Each row below holds a small network's activations on one record, seen along a few directions.
Each row is followed by the record's values for the fields RAZET, ZIBI, MEVIM, LEBIK.
The largest differences between rows may come from other fields.
(in the rows, 500 means zero)
Strong random noise was added to every row along 9 fixed directions; ignore it. To show where, here is one row again and again, with new noise each time:
[329 472 347 383 420 217 547 559 447 540 688 288 597 624 509 485 585 400
 554 588 435 596 755 476 638 249 307 556]
[541 572 541 567 731 792 155 673 681 481 555 604 237 568 358 481 326 532
 501 506 281 580 215 196 265 584 344 460]
[662 500 469 592 586 583 497 620 632 590 389 509 433 652 532 460 490 582
 382 436 494 642 485 423 416 639 491 645]
[465 595 495 476 360 539 427 543 396 415 287 306 253 536 613 388 749 478
 398 540 449 612 504 338 224 642 565 579]
[533 500 618 431 442 481 550 366 365 481 529 519 391 441 515 554 580 565
 292 442 512 484 534 456 404 476 592 421]
[494 397 572 422 712 565 512 522 576 549 795 638 588 724 387 459 504 665
 234 500 452 607 668 503 454 323 348 516]
[506 311 409 648 608 650 557 550 645 711 487 462 700 661 605 406 533 514
 466 664 496 713 571 469 478 624 379 690]
[562 451 470 483 596 584 466 525 550 597 604 602 554 507 449 584 343 536
 530 455 436 474 365 456 597 500 408 452]
[329 345 523 399 310 692 509 290 234 531 491 403 569 321 563 527 715 414
 545 717 452 397 461 462 441 616 481 403]
[395 649 211 576 394 345 504 633 500 490 345 213 352 561 763 369 634 421
 574 525 484 697 389 341 385 503 514 596]
[492 426 529 434 422 657 376 529 429 515 486 406 388 536 347 530 648 443
 498 615 385 463 597 373 412 606 352 543]

[509 485 718 547 715 337 467 530 640 475 532 634 525 627 506 380 361 511
 291 499 531 733 756 478 353 382 585 561]
RAZET=gomut ZIBI=ludof MEVIM=gos LEBIK=gagen
[388 467 585 735 317 562 374 390 522 566 208 242 365 406 719 359 669 350
 525 738 472 697 559 272 234 764 602 648]
RAZET=pir ZIBI=zer MEVIM=pip LEBIK=pok
[493 542 309 334 518 365 554 686 441 462 521 431 528 654 460 497 545 487
 559 448 446 554 561 507 600 370 375 566]
RAZET=litas ZIBI=foma MEVIM=pip LEBIK=dag
[305 607 513 150 458 531 478 516 324 336 564 574 628 587 606 327 637 651
 452 409 438 422 399 630 481 401 542 394]
RAZET=pir ZIBI=zer MEVIM=pip LEBIK=limot
[526 503 442 521 559 526 503 596 542 464 467 505 458 613 418 441 604 524
 452 500 544 524 605 502 425 484 474 572]
RAZET=gomut ZIBI=ludof MEVIM=ginis LEBIK=limot
[790 690 326 476 468 582 450 762 537 415 262 524 215 587 314 589 511 579
 574 221 516 321 319 495 523 667 508 571]
RAZET=gomut ZIBI=ludof MEVIM=ginis LEBIK=limot
[501 463 184 441 426 518 743 420 350 573 572 470 550 516 589 549 714 647
 403 430 591 435 406 525 547 398 518 441]
RAZET=litas ZIBI=zer MEVIM=pip LEBIK=dag
[588 490 474 476 361 357 566 567 547 599 388 375 608 597 542 515 501 473
 570 457 492 539 651 575 704 591 465 675]
RAZET=litas ZIBI=zer MEVIM=pip LEBIK=pok
[601 482 454 541 247 555 525 388 404 507 438 356 250 408 277 629 768 459
 478 492 609 235 661 497 543 610 486 493]
RAZET=litas ZIBI=foma MEVIM=pip LEBIK=pok
[510 552 485 628 531 738 378 510 508 397 452 507 276 403 425 511 545 481
 542 562 484 425 281 412 315 614 503 436]
RAZET=gomut ZIBI=ludof MEVIM=gos LEBIK=bag
[505 442 366 623 466 399 624 446 496 621 484 396 538 449 635 557 484 443
 513 561 533 604 507 438 515 482 517 534]
RAZET=litas ZIBI=zer MEVIM=gos LEBIK=gagen
[639 540 618 365 383 389 581 431 338 446 435 521 358 455 419 615 571 540
 326 356 539 399 648 521 478 503 628 457]
RAZET=litas ZIBI=zer MEVIM=gos LEBIK=gagen
[305 437 313 343 398 563 613 419 243 460 679 410 660 358 552 605 600 443
 671 651 415 373 318 566 609 380 377 342]
RAZET=litas ZIBI=zer MEVIM=gos LEBIK=limot
[359 643 622 458 437 578 353 491 403 270 385 459 340 399 566 369 609 442
 538 558 476 460 381 489 287 577 617 420]
RAZET=gomut ZIBI=ludof MEVIM=gos LEBIK=bag
[498 539 766 383 540 536 431 516 483 359 495 611 533 543 441 432 477 540
 430 467 481 458 590 645 463 536 548 504]
RAZET=gomut ZIBI=ludof MEVIM=gos LEBIK=bag
[431 732 368 417 541 402 345 763 661 436 406 453 524 686 683 289 389 561
 651 356 393 630 297 474 551 501 487 588]
RAZET=pir ZIBI=zer MEVIM=pip LEBIK=bag
[427 562 173 512 317 407 549 403 312 511 398 443 367 256 505 593 587 385
 718 437 637 227 306 427 587 457 618 306]
RAZET=gomut ZIBI=ludof MEVIM=pip LEBIK=dag
[498 734 599 414 314 371 370 636 514 318 219 348 361 575 593 337 608 474
 569 387 483 516 531 550 468 641 609 626]
RAZET=gomut ZIBI=ludof MEVIM=pip LEBIK=bag
[605 375 526 744 752 755 437 579 741 620 480 640 561 564 435 475 353 517
 504 595 501 619 416 443 406 637 422 594]
RAZET=gomut ZIBI=ludof MEVIM=ginis LEBIK=limot
[656 394 278 464 622 606 567 530 540 657 722 668 588 505 278 732 336 590
 571 403 461 333 341 479 750 393 321 391]
RAZET=litas ZIBI=zer MEVIM=pip LEBIK=dag
[294 188 378 712 431 753 697 220 413 674 540 414 798 315 664 471 696 379
 606 882 656 463 509 620 519 635 482 487]
RAZET=litas ZIBI=foma MEVIM=gos LEBIK=pok
[415 618 434 271 297 223 656 399 208 399 488 439 641 209 690 678 368 397
 767 395 472 341 254 638 784 380 620 304]
RAZET=litas ZIBI=foma MEVIM=gos LEBIK=limot
[576 566 170 511 362 487 470 659 525 588 366 338 416 528 503 557 517 437
 734 436 472 427 336 416 664 605 400 562]
RAZET=litas ZIBI=zer MEVIM=pip LEBIK=gagen
[504 648 377 563 374 316 328 639 568 473 495 291 263 423 326 644 381 289
 812 483 400 389 474 365 658 458 339 506]
RAZET=litas ZIBI=foma MEVIM=ginis LEBIK=bag
[640 275 476 611 527 661 426 525 588 687 559 515 487 514 127 693 470 396
 597 637 460 378 700 400 595 583 258 572]
RAZET=litas ZIBI=ludof MEVIM=ginis LEBIK=dag
[453 514 608 356 485 685 489 426 413 415 519 610 574 506 564 421 579 656
 404 459 475 419 380 611 442 557 567 432]
RAZET=pir ZIBI=zer MEVIM=ginis LEBIK=bag
[418 432 237 289 398 651 588 637 369 470 422 467 753 624 456 413 741 506
 713 541 541 311 506 736 678 585 380 573]
RAZET=gomut ZIBI=ludof MEVIM=ginis LEBIK=limot
[373 426 446 618 430 262 493 298 471 555 731 409 337 373 319 593 582 358
 450 588 611 408 796 355 502 202 458 356]
RAZET=gomut ZIBI=ludof MEVIM=pip LEBIK=gagen
[444 491 325 351 481 534 606 403 285 422 751 545 395 443 360 623 649 576
 387 467 525 302 454 507 482 267 450 280]
RAZET=litas ZIBI=zer MEVIM=gos LEBIK=gagen
[504 542 294 524 547 543 539 574 494 483 481 494 414 542 510 472 577 537
 480 471 538 516 385 442 411 458 499 479]
RAZET=litas ZIBI=ludof MEVIM=ginis LEBIK=dag
[355 611 691 472 578 150 428 463 607 421 600 561 566 517 617 352 311 461
 451 433 532 634 642 534 535 262 622 442]
RAZET=gomut ZIBI=ludof MEVIM=pip LEBIK=pok
[398 400 182 708 261 612 380 502 539 612 475 208 372 415 283 559 722 247
 856 742 551 256 580 410 637 615 261 546]
RAZET=gomut ZIBI=ludof MEVIM=pip LEBIK=pok
[535 446 573 403 478 505 600 375 321 452 545 554 426 432 415 597 608 537
 327 486 542 435 619 500 419 443 566 419]
RAZET=litas ZIBI=foma MEVIM=gos LEBIK=gagen

Which values does each new row have?
[395 419 706 369 421 420 505 410 452 512 551 445 615 629 525 378 663 539
 313 586 467 606 865 536 464 465 498 599]
RAZET=litas ZIBI=zer MEVIM=pip LEBIK=pok
[563 527 607 284 519 657 504 419 274 317 518 731 317 463 290 535 666 644
 263 355 578 256 515 553 334 476 638 317]
RAZET=gomut ZIBI=ludof MEVIM=gos LEBIK=gagen
[351 557 344 534 518 271 619 537 528 507 512 403 707 467 789 425 370 400
 682 548 531 653 393 587 650 398 539 513]
RAZET=litas ZIBI=foma MEVIM=gos LEBIK=pok
[608 605 755 385 586 495 371 566 491 367 307 708 396 510 459 439 373 534
 407 329 498 489 504 503 364 599 692 479]
RAZET=gomut ZIBI=ludof MEVIM=gos LEBIK=gagen
[570 441 487 409 470 449 639 384 409 552 655 629 645 378 401 697 388 545
 551 389 559 273 442 656 766 391 497 354]
RAZET=litas ZIBI=ludof MEVIM=ginis LEBIK=limot
[700 520 374 688 544 427 559 550 648 598 664 487 399 446 320 761 290 471
 596 410 513 388 416 500 723 419 364 469]
RAZET=litas ZIBI=zer MEVIM=gos LEBIK=bag
[477 556 398 513 600 555 346 731 618 480 376 437 383 697 452 356 561 473
 527 542 419 653 564 338 317 557 406 652]
RAZET=litas ZIBI=foma MEVIM=ginis LEBIK=dag
[341 521 541 231 476 580 474 484 301 344 557 625 672 423 485 471 508 498
 645 495 464 288 365 686 585 457 509 342]
RAZET=gomut ZIBI=ludof MEVIM=gos LEBIK=limot
[213 620 730 387 392 354 264 417 319 299 301 419 365 315 673 323 530 285
 574 634 418 588 533 325 211 519 712 394]
RAZET=gomut ZIBI=ludof MEVIM=gos LEBIK=gagen
[425 383 377 611 480 532 698 421 424 536 489 428 678 416 646 503 592 436
 566 659 596 542 459 615 513 507 513 516]
RAZET=gomut ZIBI=ludof MEVIM=gos LEBIK=limot
[338 444 525 472 593 434 558 397 459 515 716 532 659 449 582 517 417 506
 491 583 450 583 478 505 512 296 451 418]
RAZET=litas ZIBI=foma MEVIM=ginis LEBIK=limot
[487 524 569 444 370 316 443 501 488 529 459 404 531 450 489 550 438 398
 625 479 446 461 621 480 624 485 485 518]
RAZET=pir ZIBI=zer MEVIM=ginis LEBIK=limot
[573 492 376 740 510 403 677 477 643 601 480 389 461 588 615 459 588 553
 357 495 651 666 602 512 482 487 542 642]
RAZET=litas ZIBI=foma MEVIM=pip LEBIK=pok
[511 344 702 646 345 636 590 161 364 517 522 476 396 292 400 604 731 491
 318 639 642 345 682 535 376 579 600 432]
RAZET=gomut ZIBI=ludof MEVIM=ginis LEBIK=bag
[511 603 222 476 603 436 524 563 587 583 532 644 505 600 605 409 417 671
 466 257 590 469 305 461 569 388 592 422]
RAZET=pir ZIBI=zer MEVIM=pip LEBIK=gagen
[517 391 584 661 781 602 567 463 705 602 669 688 738 524 600 481 237 569
 451 557 520 666 393 584 542 471 476 508]
RAZET=litas ZIBI=foma MEVIM=gos LEBIK=pok
